Each row below holds a small network's activations on one input, seen along a few directions.
Each table varies a few parts of the input and shows all the possible inputs, shuffled.
Descriptions start from the smaller parts, as in this example, which fits no table here: one of 3 separate values, together with either a single point or one of 11 places around a ring or (one of 6 places along a line, together with one of 8 places around a ring).
Shared parts are said once, and a part with two or three values counts as separate values.

Rows:
R1: 4, -41, 40, 10, 9, 36, -53, -25, 27, -2, 13, 35, -7
R2: -5, -37, -16, -2, 42, 14, -1, 35, 3, -51, -15, -4, -58
R3: 0, 21, -37, -19, -8, -24, 25, 35, -11, -14, 8, -36, -29
R4: -16, -13, -11, -16, 14, 0, 17, 28, -12, -24, -24, -13, -60
R5: 19, -20, -42, 13, 13, 54, 60, -26, -13, -16, -92, 5, 95
R6: 8, 35, 10, 11, -18, -18, -25, -35, -14, 43, 60, 7, 48
R7: 5, 24, 31, -8, -37, 5, -23, -21, 6, 24, 30, 11, 27
R8: -8, -10, 49, 0, -18, 28, -32, -29, 10, 20, 4, 28, -7
R9: -2, 7, 52, 9, -17, -7, -25, -16, 26, 29, -2, 26, 29
R10: 1, 31, -64, 6, 8, -47, 29, 19, -27, 5, 46, -43, -10
R11: -5, 2, -11, -5, 12, -41, 27, 36, 6, -14, -29, -14, -28
What is each input in this table made of?
Answer: either a single point or (one of 2 separate values, together with one of 5 places along a line)

Rows:
R12: 1, -19, -3, 25, 23, 24, 7, -31, -10, 8, -25, 18, 39
R13: -6, 2, 39, 0, -2, -23, -69, 5, 17, 12, 83, 10, -48
R14: 2, -18, -33, 18, 26, 10, 20, -14, -17, -2, -17, -4, 14
R15: 12, 19, -48, -6, 3, -19, 38, 21, -14, -15, -8, -27, 26
R16: -1, -28, -9, -7, 30, -3, 1, 36, 10, -41, -17, -4, -52
R17: 3, -45, 19, 12, 26, 42, -22, -7, 22, -27, -22, 27, 0
R18: -16, 17, -15, -24, -12, -20, 28, 37, -13, -12, -13, -29, -57
R19: 20, 3, -48, 6, 4, 12, 26, -5, -9, -10, -7, -16, 51
R20: -6, -1, -32, 6, 25, -21, 32, 12, -22, -7, -19, -15, -11
R21: 20, 2, -18, 13, 2, 26, 12, -22, -2, -1, -15, 6, 75
R22: -17, 17, -21, -1, 10, -51, 38, 32, -13, 3, -18, -26, -36
R23: -6, 3, 59, -14, -39, 32, -17, -31, 12, 25, -24, 29, 20
R24: -8, 26, 20, -10, -26, -8, -47, -16, -11, 29, 86, -2, -33
R25: 1, -19, 3, 0, 1, 56, -2, -26, -9, -8, -17, 14, 17
R26: -11, -10, 3, -13, 17, -32, 6, 57, 18, -31, -17, -16, -76
R27: 2, -18, -26, -6, 3, 41, 11, -9, -16, -18, -10, -7, -8
R28: -5, -1, -25, -18, 3, 10, 21, 17, -22, -23, -13, -18, -33
R29: 1, 37, -38, -13, -13, -49, 45, 40, -4, -5, -7, -38, 2
R30: -3, -23, 77, -1, -15, 18, -39, -12, 43, 6, -28, 42, 4
R31: 12, 47, 1, 5, -29, -38, -31, -11, 0, 34, 94, -11, 22
R32: -8, 25, 16, 14, -7, -39, -36, -20, -10, 44, 81, 2, -12
R33: 5, -44, -11, 5, 29, 28, -9, 10, 15, -37, -15, 6, -25
R34: -5, 4, 54, 11, -19, 1, -9, -36, 13, 42, -31, 34, 42
R35: 14, 25, 38, -1, -40, 3, -4, -28, 21, 32, -20, 21, 78
Changing only one part turns R31 into R24. The same change can be made to R19. Which row results?
Answer: R27
What is each input in this table made of?
Answer: one of 4 places along a line, together with either a single point or one of 5 places along a line
A walk changes only the place on the line of 5. It starts at R35 and steps to R21. List the rest of the walk in order.
Answer: R19, R15, R29

Rows:
R36: 3, -19, 21, -4, -18, 66, -28, -24, 10, -10, 3, 20, 0
R37: -3, -5, 20, 7, 9, 16, -5, -15, 10, 12, -38, 22, 39
R38: -6, -15, 12, 19, 7, 26, 5, -30, -3, 19, -28, 21, 28
R39: -13, 24, 42, 3, -17, -42, -16, 8, 20, 19, 30, 8, -3
R40: 11, 33, -4, -5, -28, 24, -14, -23, -27, 18, 47, -9, 19
R41: 0, -34, 24, -3, -10, 38, -29, -15, 18, -4, -8, 18, 6
R42: 0, -15, 50, 9, -10, 4, -12, 4, 36, -2, -31, 26, 13
R43: 15, -11, -73, 17, 39, -24, 38, 12, -14, -33, -4, -21, 22
R44: -5, 0, 36, 12, 0, 6, 10, -7, 10, 9, -42, 27, 43
R45: -9, -3, -19, -37, 9, -12, 35, 55, -13, -33, -34, -28, -91
R46: 1, -20, 33, 5, 0, 14, -26, -4, 35, 0, -27, 21, 9
R47: 8, 5, -65, 19, 36, -37, 18, 31, -21, -19, 26, -32, -5
R48: -6, -7, -45, 14, 44, -35, 4, 39, 0, -23, 44, -22, -42
R49: 2, -32, -48, 21, 62, 3, 26, 16, -17, -42, -28, -11, 2
R50: 1, -6, 30, -13, -16, 39, -40, -25, -6, -4, 30, 23, -28
R51: -1, -30, 26, 18, -2, 24, -16, -19, 23, 8, -17, 21, -2
R52: -4, -16, 34, 7, 0, -4, -28, -20, 8, 15, 10, 24, -29
R53: -2, -20, 32, -14, -8, 11, -41, -15, 2, 3, 19, 21, -21
R54: -23, 20, -39, -31, -4, -31, 40, 60, -13, -17, 0, -45, -76
R55: 18, 17, -13, -6, -24, 41, 8, -34, -14, 8, 17, 4, 48
R56: 6, 38, 21, 9, -21, -39, 0, 4, 2, 28, 13, -2, 32
R57: 13, 7, -10, 14, -9, -1, 18, -31, 1, 27, -4, 4, 46
R58: 8, 19, -3, -4, -20, -5, -16, -14, -18, 25, 37, -11, 25
R59: 15, 3, -12, -6, -16, 12, 6, -26, -5, 15, 6, 1, 54
R60: -11, 6, 17, -9, -17, -7, -32, -11, 0, 16, 54, -1, -10
R61: -11, 19, 25, 0, -7, -31, -29, 1, 19, 21, 34, 3, -7
R62: -4, -19, 11, -2, -1, 39, -8, -25, -8, 7, -18, 18, 36
R63: 5, 23, -2, 15, -13, -19, -4, -19, -11, 37, 27, -8, 17
R64: 14, 22, 12, 8, -17, -21, 22, -9, 14, 17, -18, 11, 61
R65: 7, -31, -28, 10, 57, -17, -3, 35, 1, -37, 9, -5, -57
R66: -10, 31, -62, -23, -13, -34, 53, 49, -34, -15, -17, -50, -40
R67: 9, -44, -35, 20, 55, 7, 6, 31, 13, -48, -18, -12, -31
R68: -13, 10, 18, 11, -9, -22, -19, -16, 6, 28, 44, 2, -18
R69: -4, 16, -69, -22, -11, -20, 75, 29, -27, -31, -47, -40, -13
R70: -1, -7, 42, -6, 2, -14, -38, -4, 20, 8, 0, 25, -18
R71: -8, 20, 16, -9, -24, 21, -31, -21, -10, 9, 64, 1, -16
R72: -3, -2, 59, -2, -7, -25, -24, 4, 21, 5, -4, 29, -14
R73: -16, -5, -40, -23, 16, 7, 63, 33, -29, -41, -70, -34, -31
R74: -8, -16, -26, -25, 9, 12, 44, 50, 0, -45, -60, -35, -65
R75: 16, 17, -4, 3, -7, -11, 8, -16, 14, 21, -14, 5, 56
R76: -1, -5, 8, -3, -9, 68, -7, -34, -16, 0, -7, 21, 30
R77: 8, 32, 5, 5, -11, -28, -13, -4, 1, 31, 17, -8, 28
Changing only one part turns R63 into R38. The same change can be made to R77. Which row results?
Answer: R37
Changing only one part turns R62 into R58. The same change can be made to R73. Which row results?
Answer: R66
What is each input in this table made of?
Answer: one of 6 places around a ring, together with either one of 2 separate values or one of 5 places along a line
Which other rows does R71 become when the place on the ring of 6 takes its other values? List them by row number.
Answer: R36, R40, R50, R55, R76
A walk changes only the place on the line of 5. It starts at R36 and steps to R41. List the rest of the walk in order.
Answer: R51, R46, R42
Which other rows does R67 become when the choice among 2 separate values takes its other values? List them by row number.
Answer: R74
A walk changes only the place on the line of 5. It starts at R64 and steps to R75. List the rest of the walk in order.
Answer: R57, R59, R55
